A small network was trained on made-up records. Each row is its average activation on records with the value named, seen along a few directions.
Values that are neighbours, or in one group, have similar rows; names and order tell nothing.
In the rows, zero is written as 500.
Random noise pushes rows far along 3 fixed directions. That doesn't count. These rows show it; they differ only by the noise:
[585 425 678 674 677 479 497 547 421 498 659 468 471 656 702 737 558 542]
[655 483 519 339 441 377 501 513 417 518 438 457 380 312 581 495 661 703]
[530 525 455 326 331 415 697 651 540 470 351 490 379 321 463 238 438 454]
[550 459 625 596 565 460 557 573 450 486 569 486 457 579 605 602 509 484]
[569 477 597 518 493 421 532 536 424 497 511 491 443 491 553 576 559 535]


Field DUGAR:
fov: [449 530 293 314 508 655 593 529 710 562 429 441 497 601 485 198 384 492]
los: [511 442 527 338 477 456 557 557 445 463 487 396 451 468 434 381 441 403]
fifum: [393 481 404 403 581 633 451 397 597 500 524 440 573 626 480 461 519 498]
sogib: [458 561 673 889 550 441 488 449 359 595 587 610 626 686 446 896 508 377]
gida: [515 488 702 712 601 472 489 562 459 557 614 503 507 645 538 836 570 421]
nis: [636 522 294 453 756 632 729 804 817 464 566 385 352 374 974  67 295 640]
vuf: [328 588 292 359 282 538 458 354 615 434 294 566 537 397 241 215 446 464]
veti: [465 517 587 416 472 399 479 437 300 490 614 507 596 464 385 711 586 442]
dud: [468 396 645 514 719 622 440 548 522 463 751 431 526 756 591 653 375 381]
nep: [418 543 428 776 557 628 521 580 572 428 471 595 642 439 456 409 393 441]
tobi: [494 469 463 274 357 380 183 180 372 489 388 485 446 423 220 688 760 587]
dob: [363 641 444 451 284 395 650 641 495 459 391 567 511 363 374 305 348 316]
vope: [462 558 445 597 366 541 310 164 418 454 379 601 586 581 302 604 615 540]
vugo: [469 542 450 581 384 504 492 558 515 600 460 618 584 424 520 421 416 480]
zuki: [584 423 641 506 529 384 410 430 331 559 587 513 474 536 545 804 636 544]
gik: [395 488 523 776 438 629 399 350 576 499 447 598 644 610 257 469 404 428]
DUGAR is arranged as a ring.
Name the neighbours of zuki, in listed order. -> gida, veti
Name the neighbours of vuf, in listed order. -> fov, vope
Name the neighbours of tobi, in listed order. -> fifum, dud
Name the neighbours of nep, in listed order. -> nis, gik

Field LOP:
minut: [495 626 541 689 282 342 296 310 252 591 441 708 641 398 314 722 605 612]
vorig: [447 525 353 617 499 616 499 482 634 491 426 574 537 532 504 355 428 509]
tege: [533 487 606 614 582 414 541 595 383 564 587 551 483 555 595 670 447 408]
beza: [525 551 628 784 440 419 537 537 405 474 547 605 543 536 601 627 472 407]
sab: [480 436 528 570 813 675 517 479 618 427 694 405 547 798 781 574 423 455]
soded: [574 363 410 295 618 611 504 563 609 508 605 324 434 540 692 329 473 592]
rar: [468 473 256 383 520 650 456 485 685 510 459 448 481 467 534 312 520 647]
roli: [534 409 658 334 664 438 583 622 545 416 690 393 383 450 658 590 567 613]
zudu: [651 444 436 192 533 402 706 722 607 501 501 373 314 186 701 227 490 622]
rivev: [603 472 380  92 443 495 720 667 600 449 367 348 324 280 541 141 453 459]
zumi: [490 391 592 345 422 488 421 461 442 482 517 422 463 471 339 507 535 471]
guk: [574 536 265 106 224 475 449 304 547 464 236 404 445 200 275 128 607 654]
bem: [481 529 197 348 410 564 485 481 581 545 336 457 509 413 524 231 512 665]
fosez: [534 579 364 559 407 522 508 474 498 569 372 615 566 391 432 438 524 579]
ropi: [599 415 684 452 941 618 620 895 639 463 695 335 294 599 942 520 423 554]
lelin: [729 570 316 367 651 455 603 612 648 568 392 470 309 190 876 350 641 847]
LOP is arranged as a ring.
Name the neighbours of bem, in listed order. -> vorig, rar
Name the neighbours of minut, in listed order. -> fosez, lelin
Name the neighbours of tege, in listed order. -> beza, zudu
Name the neighbours of zumi, in listed order. -> soded, rivev
